A small network was trained on invented records. Each row is its activation on one of them, seen along a few directions.
Each row is followed by the record's values for the fields K, M, C, U, B, E.
Other fields move the rows too, some of them a lot.
Random noise pushes rows far along 4 fixed directions. That doesn't count. These rows show it; they differ only by the noise:
[-462  208 -732   10 -353  480  406  529  236 -263  181 -283  459 -318
  931 -106   75 -385   78 -791 -249 -233]
[-423  572  -97  268  -84  499  427 -489  536  275   85 -666 -207 -166
 -436 -282   24  385 -475  497 -538 -186]
[ 423  375  235   11 -453 -401 -486 -207   98  206  432  957 -449 -114
   24  138 -304  295   20  648  128 -500]
[ 348  133    0 -232  554  207 -148 -440 -465  252  255 -485   51  207
 -721   26  -27   62  400  300 -138  217]
[ 237  387  109   -1   83   32 -198 -547   12  337  372   -9 -296    0
 -541  -55 -253  318  -61  596 -205 -149]
[ 110  217   56 -100  408  319   94 -404 -231  230   37 -623    7  166
 -736   -5  205  163  264  454 -186  159]

[  98 -290   -5 -149 -120 -208  -52  567 -207 -233 -206  485  230  -69
  486  220  243 -312  319 -291  393   12] : K is k2, M is m1, C is c2, U is u1, B is b2, E is e2
[ 443 -129   38 -331 -173 -269 -500  273 -520 -102  408  374   89  193
   76  146   10 -120  514 -231  131  -30] : K is k1, M is m1, C is c2, U is u2, B is b1, E is e1
[ 269  -82   87 -147  458  132  -31 -212 -389  208  144 -413  223  195
 -702  116  333   23  348  209   -7  279] : K is k1, M is m1, C is c3, U is u1, B is b2, E is e2
[ 353 -305 -122 -362  433  -87 -330   54 -598   -2  501 -221  354  189
 -257   -4 -208 -271  364 -669   -4  339] : K is k2, M is m2, C is c1, U is u1, B is b2, E is e1
[ -50  -82  -93 -123  143  157  234  275 -182 -102 -242 -232  330  104
   44  247  586 -253  472  -74  222  155] : K is k1, M is m2, C is c1, U is u2, B is b2, E is e1
[ 214  -13  106 -191 -269  -74 -112  423 -354 -220 -202  347  116  140
  212  300  467 -155  708  109  298 -147] : K is k1, M is m2, C is c2, U is u2, B is b1, E is e2
[ -85 -126  502   74 -262 -239  103  202  118 -120 -516  202 -196  119
 -216  100  519  134  -14  350  302   17] : K is k2, M is m2, C is c1, U is u1, B is b1, E is e2
[ 178  -71  426 -133  383  -30  -19 -288 -334    8 -739  -77 -319  297
 -538  139  162  114  288  752  266  226] : K is k2, M is m2, C is c1, U is u1, B is b2, E is e1
[-297  292  -97  170 -646  157  289  270  350  -88   15   47  -31 -209
  230  -61  353  146  -63  117 -147 -373] : K is k1, M is m2, C is c3, U is u2, B is b2, E is e1
[  56    4 -177   13  154   28 -168 -333   89  258  766 -349  105  -66
 -332 -284 -402  126 -388 -348 -414  125] : K is k1, M is m1, C is c3, U is u1, B is b1, E is e1
[ 195 -145 -420 -320  274  113 -406 -116 -489 -206  301 -196   82   21
  379 -335 -878 -252   80 -696 -306  106] : K is k2, M is m2, C is c3, U is u1, B is b2, E is e1
[ 305  -23  355  -42   66 -322 -377 -365 -162   68 -171  421 -404  100
 -210   -2 -392  195  -15  493  154  -41] : K is k2, M is m2, C is c2, U is u1, B is b2, E is e1
[-540 -109   -6   94 -370  216  506  527  251 -311 -504 -363  128  -22
  228  -83  563  -45 -112 -309  -40   49] : K is k2, M is m1, C is c1, U is u1, B is b1, E is e1
[ -51  165 -141   79 -337   55   32  144  162   15  237  132   35 -102
  174   20   89   60  -55  -10  -95 -240] : K is k1, M is m1, C is c3, U is u2, B is b2, E is e2
[ 521   13  -18 -216  336 -104 -451 -358 -461  163  347  182 -123   90
 -270   46 -432    7  232  184   -3   43] : K is k1, M is m1, C is c3, U is u1, B is b2, E is e2
[  66   13 -148 -149 -121   -5 -130  195 -168 -174 -105  323  -29  -30
  461   58 -228 -254  149 -204  128 -127] : K is k2, M is m1, C is c1, U is u1, B is b2, E is e2
[ 265 -149  259  -27  -35 -347 -212   80  -68   32  -23  488   -8   20
  -15  215  210   21  175  249  329  -36] : K is k1, M is m2, C is c3, U is u1, B is b1, E is e2
[ 224 -127  456   22   94 -175   44  -10 -119  133 -218   96   63  195
 -584  308  762  179  390  633  363  123] : K is k1, M is m2, C is c3, U is u1, B is b2, E is e1
[-174  407 -166  109  136  468  297 -372  183  241   34 -485  -58  -72
 -388  -64   69  131 -140  434 -318  -93] : K is k1, M is m1, C is c2, U is u1, B is b2, E is e2
[-292  -32 -187   64  333  295  326  -77   63  -18 -178 -572   59   -9
  -46 -151  -87 -115 -228 -309 -161  220] : K is k2, M is m1, C is c1, U is u1, B is b2, E is e2
[ 192 -111 -253   40  212 -180 -163  -10   76  164  511  327  220 -144
  158   81 -321 -287 -116 -401  122   45] : K is k1, M is m2, C is c2, U is u1, B is b1, E is e2
[-336  154  -29  189  119  407  410 -190  247  129  -54 -719   63   13
 -424 -144  310  182 -239  153 -330   81] : K is k1, M is m1, C is c3, U is u1, B is b2, E is e2
[ 374 -201  -87 -120  118 -294 -343   40 -231  114  589  338  244   11
   -6  113 -148 -171  220 -309  134   79] : K is k1, M is m2, C is c3, U is u1, B is b2, E is e1
[-205  -52  234  142 -298 -119   51    5  165 -175 -416   65 -291   11
  112 -168  -61  222 -234  156  -22  -90] : K is k2, M is m2, C is c3, U is u2, B is b2, E is e1
[ 358  -46 -123  -87  160 -146 -338 -143 -201  194  653   83  100   31
 -260  -29 -358  -13   42 -218 -111   57] : K is k1, M is m2, C is c3, U is u2, B is b1, E is e2
[ 102 -175 -115  -36  195  -56   99  234 -111  -13  -19  171  335  -47
  195  287  325 -299  375 -165  343  102] : K is k1, M is m2, C is c2, U is u1, B is b2, E is e1
[ 128  269  322  221 -766 -418 -231   14  435  103  232  889 -385 -135
  113  122   90  425 -195  609  145 -540] : K is k1, M is m2, C is c3, U is u2, B is b2, E is e1
[ 144  207 -445  -83  384  162 -170 -468  -16  349  889 -269  159  -75
 -257 -124 -593 -148 -174 -352 -347   78] : K is k1, M is m2, C is c1, U is u1, B is b2, E is e1
[-223  112  503  217 -238 -177   72 -194  352   20 -571  204 -565   76
 -170  -16   76  379 -435  725   73 -122] : K is k2, M is m1, C is c1, U is u2, B is b2, E is e2
[ 156  453  200   -4 -226   83  -85 -290   -1  227  105  142 -305   16
 -457  102  122  322  108  802 -107 -306] : K is k1, M is m1, C is c2, U is u2, B is b2, E is e2
[-297  250 -394  212 -214  137  234   18  529   93  297  124   63 -303
  406  -40 -263 -146 -392 -266 -176 -220] : K is k1, M is m2, C is c1, U is u1, B is b1, E is e2
[ 241   54  239 -114 -568 -316 -449  183  -92  -93  261  597 -265    6
   85  -69 -202  222  -24   98  -40 -334] : K is k2, M is m1, C is c3, U is u2, B is b2, E is e2
[  91  131 -616 -200   62  128 -257  -58  -53   91  866  -88  194 -194
  333 -224 -741 -265 -190 -746 -387  -31] : K is k1, M is m1, C is c1, U is u2, B is b1, E is e1
[  89 -162 -238   36  485  -25   52  -81  -70   43  -38   65  190 -103
  307   98 -182 -304   95 -233  222  192] : K is k1, M is m2, C is c3, U is u1, B is b2, E is e1
[ 146  201   -1   84 -204 -233 -137  -33  222  144  270  632 -212 -156
  184  172 -164    9 -149  183  173 -249] : K is k1, M is m1, C is c1, U is u1, B is b2, E is e2

Which values does each new row have?
[-295   87   73  114 -344   51  135   24  401   57  221 -245  -44  -88
 -290 -273   41  223 -543 -148 -310  -37] : K is k2, M is m1, C is c1, U is u1, B is b1, E is e1
[  84  -49 -174 -246 -386  -51 -110  626 -253 -357 -208  519  157   45
  800  302  239 -361  588 -244  321 -198] : K is k1, M is m1, C is c1, U is u2, B is b1, E is e1
[  53 -169   15  -69  -36  -31  -56  167  -92  -84   97 -116  181   73
   12    7  253   16  114 -199   22   99] : K is k1, M is m1, C is c3, U is u1, B is b1, E is e1
[-146   62  386  242 -512 -325 -208 -244  420    0   41  216 -596  -29
  -85 -358 -385  563 -764  242 -235 -194] : K is k2, M is m1, C is c3, U is u2, B is b1, E is e1
[  78  151  112   13 -147  -47   69   63  101   91  -24  295   23    8
  -86  297  457    8  242  401  266 -147] : K is k1, M is m2, C is c1, U is u1, B is b2, E is e1
[   4  -92  389  -40 -614 -223   54  637  -39 -377 -730  726 -109  104
  436  392  720  -22  456  365  567 -277] : K is k2, M is m1, C is c1, U is u1, B is b2, E is e2
[  52 -321  169    2  458 -162  -80 -187  -87   56 -150 -145   -2   80
 -247 -106 -230    5 -196  -78   36  343] : K is k2, M is m2, C is c3, U is u1, B is b1, E is e2
[ -91   73 -106   79   95   56  178   43  134   24 -182   59    4  -52
  184  132   36 -130   13   66  110    4] : K is k1, M is m2, C is c1, U is u2, B is b1, E is e2
[  80 -221  356  121  312 -182  107  -82  -44   36 -513   83  -72  112
 -232  215  366   35  131  413  380  195] : K is k1, M is m2, C is c3, U is u1, B is b1, E is e2
[ 126 -476   -8 -161  -67 -339  -57  705 -266 -319 -216  491  384   46
  557  303  319 -424  447 -591  571  142] : K is k2, M is m2, C is c1, U is u1, B is b2, E is e1
[ 406  -32  236 -345  185 -170 -431 -156 -570  -47 -135  190 -228  252
 -216   91 -206   14  433  324  123   51] : K is k2, M is m2, C is c1, U is u2, B is b2, E is e1
[ 342  -62  -58 -141 -273 -264 -305  323 -256 -129  179  649   95   14
  442  255   51 -123  494  -74  289 -213] : K is k1, M is m2, C is c3, U is u2, B is b2, E is e1
[  -3    9 -215 -197  -89  159  -59  299 -338 -333 -300   85   49    1
  622   31 -215 -230  342 -293   37 -126] : K is k2, M is m1, C is c2, U is u2, B is b2, E is e2
[ -24   62 -127 -101  373  336  258  -72 -188  100 -101 -500  242  138
 -396  157  333 -173  364   97  -39  210] : K is k1, M is m2, C is c1, U is u1, B is b1, E is e2
[ 225 -199  482  -48 -333 -433 -315  223 -149 -137 -183  585 -138  112
   49  159  281  184  149  255  330 -131] : K is k2, M is m1, C is c3, U is u1, B is b2, E is e2
[   7    3  100   94 -365 -163   14  235  181  -46    5  407   75  -76
  240  172  390   53  115  154  224 -214] : K is k1, M is m2, C is c3, U is u1, B is b2, E is e1
[-157 -165   -5 -171  394  224   25 -193 -242 -111 -319 -719  -66  256
 -235 -265 -238  -17 -123 -181 -263  379] : K is k2, M is m1, C is c1, U is u2, B is b1, E is e1
